These are the activations of a small neural network, seen along a few directions. Each row is one input.
In each table, some parts of the input vary, and every possible input appears once, in random order.
Descriptions start from the smaller parts, as in this example, which fits no table here: ring(5) and (point or ring(9) or (values(2) and line(6))).
Shared parts are said once, and a part with two or three values counts as separate values.
In the rows, zero is written as 128.

Other details of the inputs shift rows strongly along three fixed directions, in all tables alike. That doesn't count.

Table:
x1: [ 99  78  87 127  95 142 137 101 150 159 130 129]
x2: [134 150 185 126 136 141 136 126 107  99 101 106]
x3: [115 126 134 105 153  67 141 131  83  92 147 109]
x4: [168 181 123 155 132 119 109 203 158 128 138 201]
x5: [ 95 129 134 113 102 141  74 160 109 130 125 145]
x6: [118  92 131 143 155 134 188  69 103 129 107  91]
x7: [109 105 128 149  95 208 125 102 148 182 105 150]
x8: [129 128 172 122 123  99 116 148  95  76 152  80]
x9: [133 147 153  96 150  86 102 124  96 111 119  91]
x10: [ 67  81 114 136 154 159 125 144  85 127 148 146]
x11: [117 118 137 123 113 135 140  67 100 106 104  55]
x12: [124 103 141 125 165 171 167  72 102 151  86 100]
x13: [156 113  89 153  90 125 140 158 202 160 159 163]
x14: [215 152 132 152 104 148 155  88 206 158  99 120]
x15: [ 97  82  94 114 105 183 106 106 149 188 114 149]
x16: [ 75  98  94 110 129  90  99 166 110 133 164 142]
x17: [206 229 142 140 118  84 121 126 159 109 106 120]
x18: [120 105 126 128 126  96 134 187 144 112 167 153]
x19: [187 172  92 162 128 143 185  51 170 139 105 120]
x20: [ 83  93 111  99 153 160 115 112  98 160 123 157]
x21: [153 195 162 114 149  96 121 131  92  91 112 116]
x22: [161 137 120 131 128 124 106 201 191 137 151 193]
x23: [ 85 128 102 115 129 111  93 160 109 122 166 137]
x24: [127 128 167 131 141 110 136 139 106  74 143  98]
Description of these inputs: line(4) and ring(6).
Changing only the line(4) part turns x23 into x9. The same change can be made to x8. Which row results? -> x14
Change only the ring(6) part in x7. List by row number the other rows that result. -> x2, x4, x5, x17, x21

Table:
x25: [239 231 128 135  70 127 120  90 221 153  63 146]
x26: [126 142 158  90 118 169  80  72 106 153  73  82]
x27: [160 133 189 111 138  84  99 187 114  56 154  81]
x28: [104  92 135 117 130 153 128 176 132 135 141 187]
x29: [134 171 124 115 134  62 120 142  95  72 141 124]
x30: [136 126 159 107 152  43 130 160  94  99 138  96]
x31: [132 142 161 117 185 144 134 120  89 104 119 113]
x32: [108 116  83 125 106 118  86 162 149 131 184 142]
x33: [120 132 129 101 182 103 129 100  84 110 129 101]
x34: [236 192 111 185  93 161 168  73 230 138 117 110]
x35: [101  58  81 122 111 160 118 116 163 166 149 129]
x36: [118  94  81 119 117 127 140 142 166 162 144 189]
x37: [129  98  94 108 143 108 104 169 150 144 168 162]
x38: [ 83  99 115 162  96 182 125 134 138 169 139 146]
x39: [126  83 155 123 159 196 165  63 111 147  96  88]
x40: [101 112  88 149 137 210 118 117 134 163 134 169]
x41: [126 110 139 138 137 127 120 201 140 148 146 178]
x42: [125 174 192  87 115  80  53 163  78 112  97  92]
x43: [100 123 138 140 134 192 171  53  88 125  87 110]
x44: [ 95 128 134 127  96 127  95 198 126 100 171 167]
x45: [250 240 122 197 118  97 161 138 203 117 112 150]
x46: [111  95 109 126 105  76  97 206 148 133 171 149]
x47: [108  76 160 130 109 184 174  67 121 127  91  87]
x48: [104 135 124 133 144 104 140  90  73 120 114  87]
x49: [104 120 125 127 166 120 164  70  87 148  99 101]
x50: [101 122 113 133 146 178 144 141 132 150 123 201]
x51: [111 129  80 131  83 107 108 166 163 128 172 171]
x52: [126  92 125 118 102 118 161  85 141 119 114  91]
x53: [123 132 120 145 103 102 140 103 127 130 132  85]
x54: [118 142 133 103 161  91 152  99  89 101 116 120]
x55: [ 97  69 126 153 104 179 133 145 151 172 128 146]
x56: [137 157 118 116 154  87 108 122  93  88 145  98]
x57: [136 161 173 134 174 104 140 154  89 104 117 125]
What do these inputs look like to the network? -> values(3) and (point or (values(2) and ring(5)))
Changing only the values(3) part turns x30 into x36. The same change can be made to x48. Which row results? -> x29
Which other rows agree with x27 in the values(3) part? List them by row number. -> x26, x31, x32, x33, x34, x35, x37, x39, x40, x56
Change only the ring(5) part in x45. List by row number the other rows that result. -> x38, x41, x55, x57
Change only the values(3) part in x46. List by row number the other rows that result. -> x35, x52

Table:
x58: [189 174  92 146 119  77 117 197 200 111 173 181]
x59: [120 100 107 141 125 144 161  95 140 154 119 122]
x60: [192 179 124 142 127 112 130 125 172 136 112 139]
x61: [122 127 115 129 129 162 129  99 124 141 112 131]
x62: [ 78 110 121 118 126 151 107 159 105 140 142 170]
x63: [145 132 121 130 128  80 114 177 138 114 163 140]
x64: [152 146 145 139 108 116 144 109 137 109 111  98]
x65: [103  93 105 129 133 138 129 131 125 141 147 129]
x66: [155 143  87 148 120 119 133 131 177 144 147 157]
x67: [ 83  88 105 130 124 180 109 161 139 175 133 194]
x68: [161 155 152 134 141 143 165  35 104 117  74  55]
x69: [129 110 113 135 130 201 159  40 144 175  82 117]
x70: [133 134 143 136 117 128 129 107 120 113 119  86]
x71: [ 67  98 137 105 117 114  73 204  91 101 168 148]
x72: [190 168 106 149 123 143 139 104 188 156 108 147]
x73: [174 168 108 142 117 128 130 130 167 130 119 157]
x74: [127 103 101 136 122 141 148 120 152 142 136 142]
x75: [138 139 144 131 115 117 120 131 127 100 131 102]
x76: [ 81  81 121 109 115 180 114 100 117 160 120 121]
x77: [111 125  91 130 123  90  94 221 153 133 181 198]
x78: [151 125 114 142 120 108 147 128 152 135 135 132]
x79: [125 123 118 140 127 152 119 153 149 159 125 170]
x80: [175 147  92 161 115 170 133 135 207 170 125 187]
x81: [194 171 145 138 107 111 153  83 166 130  92  90]
x82: [156 162 162 100 119  67  91 184 125  79 146 118]
x83: [139 155 151 132 133 127 148  97 108 119 105 103]
x84: [109  99  91 158  96 190 141  86 163 185 113 139]
x85: [145 121 169 119 141  97 174  69  89  90 102  49]
x86: [ 90  84 105 129 125 211 152  56 131 193  85 141]
x87: [130 148 197 109 150  99 137 125  70  75 110  76]
x88: [142 151 192 114 153 114 140 104  78  76 108  63]
x89: [161 174 119 141 125 115 114 160 152 122 144 156]
x90: [202 188 144 129 131  92 131 135 161 102 114 129]
x91: [117 111 107 131 130 141 143  96 135 137 132 126]
x92: [140 157 161 129 140 125 148  84  95 110 101  81]
x93: [ 79  87 152  98 121 151 123  96  86 136 107  93]
x94: [111 116 128 111 117 134  95 144 126 139 138 127]
x95: [ 88  93 112 140 103 168 129 109 130 161 119 131]
x96: [172 155 159 123 138  62 154 131 119  75 126  82]
x97: [ 66  70  95 114 132 139  96 184 116 139 176 170]
x98: [ 66  92 177 101 160 140 110 127  44 114 116  88]
x99: [ 75 103 128 102 148  88  84 201  84  98 180 138]
x100: [109 104 149 105 140  88 118 158  87  87 154 109]
x101: [157 160 152 126 133 116 148  90 109 105  92  93]
x102: [150 159 174 122 141 125 162  68  92  91  92  67]
x103: [ 91 112 117 107 133  92  93 193 112 105 175 164]
x104: [ 84 109 157  92 128 105  81 165  80 114 143 108]
x105: [171 150  89 158 119 119 153 121 190 151 134 149]
x106: [ 77 119 171  95 152 121 104 141  46  85 137  97]
x107: [189 190 155 125 136  70 119 154 141  97 118 123]
x108: [ 56  65 102 126 129 174 146  77 103 171 119 128]
x109: [164 150 113 147 126 110 158  89 157 133 120 113]
x110: [ 95 115 120 129 125 146 101 183 128 151 149 184]
x111: [159 129 105 151 124 129 163  97 164 147 122 119]
x112: [ 52  67 154 104 150 183 123 106  64 138 109 112]
x113: [112  76  65 154 113 192 151  88 174 197 134 160]
x114: [166 129  85 149 112 123 132 151 191 144 158 171]
x115: [ 91 100 133 110 142 117 131 130  94 107 140 113]
x116: [160 164 138 133 126 112 114 180 153 110 144 164]
x117: [114 130 138 117 143 113  78 209 115 115 159 162]
x118: [ 93 118 129 117 137 139 107 128  89 134 122 127]
x119: [105 105 115 146 125 197 145  90 137 180 108 143]
x120: [ 90 105 132 111 136 107 126 135  95 112 141 124]
x121: [163 163 122 145 125 127 116 166 165 132 143 164]
x122: [137 142 140 119 137  73 131 159 119  89 145 120]
x123: [182 181 138 141 127 106 144 104 139 116  98 111]
Changing only one part turns x77 into x105. The same change can be made to x79. Which row results? -> x98
Changing only one part turns x91 into x120. The same change can be made to x88. Which row results? -> x87
What do these inputs look like to the network? -> ring(6) and (values(2) or line(4) or ring(5))
Change only the values(2) part in x76. List by row number the other rows that result. -> x75
Which other rows agree with x68 in the ring(6) part? List them by row number. -> x65, x66, x70, x72, x89, x94, x99, x113, x117, x121
A walk changes only the ring(5) part. It starts at x107 and steps to x79. List the rest of the walk in order. -> x110, x83, x123
